Each row below holds a small network's activations on one input, seen along a few directions.
In each table, some parts of the input vary, and every possible input appears once, in random order.
Descriptions start from the smaller parts, as in this example, which fits no table here: one of 3 separate values, together with either a single point or one of 11 places along a line or (one of 4 places along a line, together with one of 5 places around a ring).
Shared parts are said once, and a part with two or three values counts as separate values.
In the rows, 128 means zero.

Other details of the inputs shift rows strongly along two fixed directions, in all tables alike. That doesn't count.
These rows show it; all are for the same input, with only those details redrawn:
[105 125 136 126 104 116 122 133 104  96 132]
[210  83  98 147 102  97 104  95 150 101 100]
[ 93 169 172 165 108 134 106 141 138 123 153]
[ 23 185 188 136 107 142 121 165  95 110 171]
[100 121 134 118 104 115 126 135  99  94 132]
[ 86 175 174 167 110 133 107 141 139 125 157]
[136 149 153 172 107 122 101 124 155 123 138]
[191 131 136 186 107 116  91 106 181 128 122]

Table:
R1: [ 23 182 146 117 148 159 122 190  72 113 147]
R2: [ 19 138 171  97 146 147 160 128  71 108 169]
R3: [184  76  55  80 119 119 119 118  94 118 102]
R4: [119 127 115 134 135 135  95 120 107 118 127]
R5: [229  87  80 118  93 107 115 109 162 122  98]
R6: [ 98 136 121 129 124 153 103 133 111 152 151]
R7: [ 31 160 125  76 134 145 127 165  40  96 145]
R8: [204  98  75 164 130 106  89 103 175 172 107]
R9: [149  96 134 119 128 116 152  97 126 102 128]
R10: [135  92 116 130 170 143 137 114 115 116 114]
R11: [125 157 159 166 154 166 118 104 169 185 167]
R12: [176 101  83 113 103  87 132 132 147 132 104]
R13: [117  74  81  37 153 119 169 109  40  76 109]
R14: [134 183 168 214 109 121  95 139 211 190 155]
R15: [160  95  98 150 114  99 107 115 155 155 119]
R16: [174  71 113 120 131 130 138  82 149 144 131]
R17: [170 135 132 124 159 136 144 136 146 117  95]
R18: [146 157 105 152 133 121 102 141 158 173 129]
R19: [ 40 226 181 139 138 162 114 206 113 126 143]
R20: [111  56  57  25 148 100 187 123  43 108 108]
R21: [193 142 104 117 109 129 106 134 153 146 108]
R22: [ 84 129 143 155 130 139 107 149 114 114 130]
R23: [128  64 116 110 149 125 155 113  99  96 110]
R24: [209  76  98 159 112 103 108 118 155 101  85]
R25: [ 89 243 228 199 135 177 123 142 213 196 193]
R26: [109  79  86  36 144 136 175 119  52 112 130]
R27: [137  67  89  96 102 119 121 114  97 118 123]
R28: [ 63 152 161 126 161 158 135 118 101 131 159]
R29: [184 125 114 196 147 138  77 120 171 142 105]
R30: [ 92  30  74  38 133  90 191 111  49 104 120]
R31: [145  99  99 103 113 109 135 153 104  79  93]
R32: [201  91  78 141  99 119 110 103 148 134  60]
R33: [130 133 152 157 131 113 152 117 172 168 151]
R34: [ 90 179 164  96 151 145 151 141 111 119 137]
R35: [ 67 118 127  64 127 107 193 147  83 122 142]
R36: [104 141 138 146 160 136 136 119 149 180 154]
R37: [185  94 132 136 119 126 144  91 163 144 135]
R38: [ 65 115 141  77 143 130 187 158  69  79 126]
R39: [106 182 158 146 110 132 111 149 143 117 141]
R40: [239  81  82 144 172 127 127  95 162 121  79]
R41: [ 88 137 151  85 133 127 171 130  97  95 140]
R42: [165 190 166 150 143 157 125 124 191 183 143]
R43: [172 132 138 171  95 129 100 119 178 154 139]
R44: [183 191 132 177 123 122  90 147 210 189 119]
R45: [146 154 182 202 147 144 129 122 192 143 138]
R46: [ 80 150 157 134 106 126 120 143 109 105 148]
R47: [133 168 127 110 122 131 110 149 120 114 113]
R48: [188  79  93 118 125 126 153  85 140 133  73]
R49: [112 140 124  79 143 117 170 145 115 149 124]
R50: [ 50 153 159 136 121 140 109 142  97 116 156]
Changing only one part turns R11 into R6. The same change can be made to R36. Which row results? -> R8
Changing only one part turns R47 into R34. The same change can be made to R43. Which row results? -> R37
Describe the family of inputs behind these rows. -> one of 2 separate values, together with either a single point or (one of 4 places along a line, together with one of 6 places around a ring)
Change only the place on the line of 4 in R44. List by row number the other rows that result. -> R19, R21, R47
Change only the choice among 2 separate values in R15. List by row number the other rows that result. -> R30

Table:
R51: [193 111 127 167 123 112 107 111 155 116  97]
R52: [ 64 127 119 102 120 129 132 150  81 106 126]
R53: [ 74 166 167 164 150 142 119 131 146 169 171]
R54: [122 149 120  99  92 112 128 147 122 140 132]
R55: [ 97 189 177 147 161 149 137 156 152 138 157]
R56: [ 65 130 162 105 144 135 163 139  81 107 136]
R57: [ 96  59  75  38 131 118 188 122  43  69  93]
R58: [195 101 127 163 138 132 126  95 181 134 101]
R59: [126  38  88  55 119 125 175 102  57  66 109]
R60: [ 90 174 147 165 151 141 123 127 151 172 161]
R61: [ 96 165 182 151 155 135 134 130 150 127 152]
R62: [205  80 105 152 106 126 107  95 156 101 103]
R63: [113 190 169 133 148 157 135 140 132 147 137]
R64: [111  83 110  96 112 119 138 134  85  79 102]
R65: [191 128 100 140 121 123  87 117 154 149 103]
R66: [ 53 190 141 118 125 145 108 164  99 148 162]
R67: [114 152 175 148 145 140 133 114 148 116 162]
R68: [181 113  99 162 121 113  96 108 159 142 102]
R69: [190 137 130 170 145 151 125 123 193 152 114]
R70: [ 56 168 175 134 133 130 124 158 111  99 153]
R71: [ 96 189 164 183 124 154 110 145 163 138 135]
R72: [ 71 194 198 192 150 159 108 135 170 185 170]
R73: [105 173 137 168 131 139  98 159 150 162 155]
R74: [ 96 195 181 162 126 145 137 157 181 191 170]
R75: [195 126 108 173 126 125  89 129 175 156 109]
R76: [126 122 102  64 126 110 136 144  78  76 108]
R77: [172 124  95 168 125 109  97 110 160 146 117]
R78: [ 92 132 121  49 149 126 163 141  71  91 126]
R79: [243  66  56  88 113  98 123 103 112  85  59]
R80: [194 122 114 162 148 135 112 115 181 171 117]
R81: [ 72 109 108  71  89  95 159 149  71 107 127]
R82: [ 44 155 178 132 136 162 138 135 110 138 177]
R83: [ 88 156 151 170 118 137  97 129 133 145 171]
R84: [ 61 128 155 112 142 142 144 139 102 131 145]
R85: [ 44 129 164  91 105 129 170 133  91 130 177]
R86: [203 120 122 149 148 130 136 119 161 135 104]
R87: [ 83 125 134  93 143 130 173 135  73 102 122]
R88: [105 171 158 169 148 152 123 128 165 163 143]
R89: [ 66 149 131  77 142 148 143 146  76 143 141]
R90: [ 65 143 116  71 143 141 145 143  75 141 153]
R91: [198 100 120 171 134 130 108  78 175 155 128]
R92: [197 128 114 149 135 112 108 135 166 110 107]
R93: [192  75  79 122 139 111 132  89 139 138  95]
R94: [243  25  59 121 104  99 105  77 136  93  82]
R95: [186 107 106 177 123 106  85 103 172 147 118]
R96: [ 86  85 130  73 131 130 176 121  48  79 134]
R97: [107 162 174 169 116 146 113 133 133 117 151]
R98: [ 93  41  78  31  82  75 171 137  41  76 107]
R99: [ 75 101 121  97 135 129 148 116  76 122 165]
R100: [212  92  85 102 135 132 137 100 142 121  83]
R101: [117 167 152 162 126 132 120 138 134 124 122]
R102: [ 99 119 149 113 117 111 156 126 132 146 145]
R103: [102 160 171 166  88 126 115 134 158 150 169]
R104: [110 175 153 164 125 154 114 163 153 135 132]
R105: [247  41  48 110 118  97 110 109 140 108  66]
R106: [ 75  90  88  55 144 124 165 149  54 118 141]
R107: [196  79  98 150 119 108  97 104 156 121  92]
R108: [183 131 125 158 118 110 135 100 197 172 123]
R109: [178 171 136 174 126 142  79 128 187 163 120]
R110: [195 158 125 165 120 143  93 123 183 140 104]
R111: [102 186 158 121 118 138 139 140 152 176 156]
R112: [172 107 117 168 120 114  91 109 160 141 109]
R113: [ 95 206 177 182 137 139 106 148 167 130 150]
R114: [ 68 127 130  86 146 147 155 160  83 127 140]
R115: [196 115 104 145  96 100 118 135 174 150 115]
R116: [194 102 114 176 111 122  85  92 166 138 122]
R117: [ 51 155 153  94 153 131 165 145  88 100 145]
R118: [131  48  86  56 110  96 150 115  52  39 111]
R119: [ 81 162 151 123 128 140 136 174  93 110 134]
R120: [127  67  70  24 135 121 161 124  52  99  98]
Changing only one part turns R83 into R77. The same change can be made to R82. Which row results? -> R88
Describe the family of inputs behind these rows. -> one of 2 separate values, together with one of 5 places along a line, together with either a single point or one of 6 places along a line
Change only the place on the line of 5 in R105. List by row number the other rows that result. -> R52, R94, R107, R109
Change only the place on the line of 5 in R76. List by row number the other rows that result. -> R70, R92, R113, R118
Change only the choice among 2 separate values in R80. List by row number the other rows that result. -> R75

Table:
R121: [137 140 130 121 129 127 130 148 135 134 109]
R122: [152 138 121 137 152 138 103 129 143 150 116]
R123: [ 61  68  87  71  89 101 139 139  52 108 138]
R124: [238  79 106 147 138 118 141  92 183 139 102]
R125: [197  91  78 145 116 106  91 123 135  99  90]
R126: [188 134 127 151 115 113 116 116 156 122 111]
R127: [187  63  78  68 105 101 145 101 100  69  89]
R128: [149 158 177 176 131 140 123 118 177 140 155]
R129: [ 80 109 151 140 132 126 133 118 110 106 142]
R130: [156 145 161 176 149 133 143 100 193 163 128]
R131: [125 142 138 131  94 109 120 130 151 156 154]
R132: [158 162 141 173 112 126 114 129 210 201 147]
R133: [168 122 119 120 114 108 114 127 135 107 106]
R134: [147  92 127 112 129 104 159  94 121  98 123]
R135: [163 111  95 122 148 132 127 113 118 135 108]
R136: [ 84 149 147 150 119 134  94 154 116 117 133]
R137: [161 134 121 135 143 151 114 106 146 146 120]
R138: [ 84  80 107  60 154 138 169 125  50 104 139]
R139: [ 35 170 172 139 113 159 114 154  96 112 158]
R140: [ 76 127  96  54 128 120 168 168  62  96 112]
R141: [122 129 112 122 130 127 122 118 135 180 150]
R142: [193 132 125 149 123 134 126 112 174 144 101]
R143: [ 87 125 160 155 129 145 121 135 120 115 157]
R144: [110  73 102  74 161 123 165 103  80 108 122]
R145: [102 219 190 191 138 158 118 155 185 177 149]
R146: [166 116  98 101 116 102 128 138 118  95 103]
R147: [ 31 203 153 117 158 161 127 177  94 144 162]
R148: [ 27 173 166 148 121 149 119 162  86 117 158]
Describe the family of inputs behind these rows. -> one of 4 places along a line, together with either a single point or one of 6 places along a line
Changing only the place on the line of 4 turns R126 into R145. The same change can be made to R133. Which row results? -> R121
Change only the place on the line of 6 in R147. List by row number the other rows that result. -> R122, R135, R137, R138, R144
List by row number the other rows that have the place on the line of 4 in common with R129. -> R123, R125, R136, R139, R143, R148
